j59: [161 163 159 161 164 160 159 164 164 159 163 164 166 161 158 165 162 162
 157]
j24: [103 102 103 103 103 102 103 103 102 102 103 103 104 103 103 103 103 102
 102]
j537: [105 104 105 105 105 104 105 105 104 104 104 105 106 105 105 105 104 104
 104]
j622: [161 161 160 160 161 160 161 161 161 160 161 162 162 160 160 162 162 160
 160]
j417: [163 162 164 162 161 162 164 160 161 163 162 162 161 161 164 162 164 161
 165]
j972: [104 103 104 104 104 103 104 103 103 103 103 104 104 104 104 103 104 103
 103]
j613: [161 162 160 161 162 160 161 162 162 160 162 163 163 161 160 163 162 161
 160]
[161 161 160 160 161 160 161 161 161 160 161 162 162 160 160 162 162 160
 160]  j622
j622  [161 161 160 160 161 160 161 161 161 160 161 162 162 160 160 162 162 160
 160]
j972  [104 103 104 104 104 103 104 103 103 103 103 104 104 104 104 103 104 103
 103]
j59  [161 163 159 161 164 160 159 164 164 159 163 164 166 161 158 165 162 162
 157]
[103 102 103 103 103 102 103 103 102 102 103 103 104 103 103 103 103 102
 102]  j24

j240: [114 150 124 134  89 124 120 120 107 136]
j135: [124 126 140 106 104 126 139 134 100 146]
j77: [131 134 126 141 113 130 108 124 127 117]
j196: [124 120 143 139 131 127 121 124 112 126]
j493: [114 150 124 134  89 126 120 120 107 136]
j765: [131 167 141 136 134 130 130 132 125 112]
[124 120 143 140 130 126 120 124 112 127]  j196
j196  [124 120 143 139 131 127 121 124 112 126]

j695: [130 146 131 128 135 149 148 159]
j601: [137 116 163 140 152 144 159 171]
j836: [126 157 122 123 129 132 131 131]
j275: [135 140 132 135 132 122 123 113]
j549: [119 146 109 116 116 114 111 103]
j836  [126 157 122 123 129 132 131 131]
j695  [130 146 131 128 135 149 148 159]
[138 116 163 140 152 143 159 171]  j601
[134 139 132 134 132 122 122 112]  j275
[129 147 131 128 134 148 149 159]  j695

j73: [102 124 117 110  89 146 128 124]
j499: [158 127 158 138 122 123 131 115]
j904: [102 124 117 110  89 146 153 124]
j462: [121 130 116 131 122 127 140 132]
j159: [131 112 113 139 114 114 125 133]
j186: [124 144 144 144 122 142 147 155]
j891: [163 129 162 129 113 141 136 122]
j157: [144 128 146 136 123 120 160 146]
j567: [131 112 113 139 114 114 112 133]
j362: [129 116 127 121 110 123 148 126]
j844: [136 133 132 123 145 128 115 137]
j712: [155 126 118 104 133 102 140 123]
[103 124 117 111  90 145 127 124]  j73
[101 122 118 108  89 144 153 124]  j904

j818: [125 131  96  98  99 117 161  90  98]
j728: [101 113 122 142  93  92 161  90 110]
j893: [101 113 122  98  93  92 161  90 110]
j718: [159  98 162 156 155 155 155 148 145]
j893  [101 113 122  98  93  92 161  90 110]
[101 113 122  98  93  92 161  90 110]  j893
[157  98 161 155 154 155 156 149 146]  j718
j718  [159  98 162 156 155 155 155 148 145]

j863: [128 126 130  95 102 132 104 150 126]
j363: [ 90  98 121 123 110 114 121 134 122]
j422: [ 90  98 121 123 119 157 102 139 142]
j917: [104  90 130 142 133 109  96 112 104]
j585: [103 121 129 143 100 137 103 123 139]
j329: [164 165 144 146  93 111 144 116 120]
j626: [ 82 114 133 120 165 156 115 122 157]
j205: [164 165 144 146 106 111 144 116 120]
[103 121 129 143 101 137 103 124 139]  j585
j363  [ 90  98 121 123 110 114 121 134 122]
[103  90 130 141 133 109  97 112 104]  j917
[126 127 129  95 102 132 105 150 125]  j863

j429: [148 120 113 141]
j461: [107 147 136  99]
j99: [131 126 124  80]
j377: [138 134 163 100]
j855: [134 138 166  95]
j22: [114 144 151 104]
j127: [150 159 133 120]
j646: [128 126 152 159]
j486: [150  93 129  99]
j234: [130 133 128  91]
j402: [146 135 160  99]
j233: [117 135 164 101]
j429  [148 120 113 141]
j234  [130 133 128  91]
j486  [150  93 129  99]
j127  [150 159 133 120]

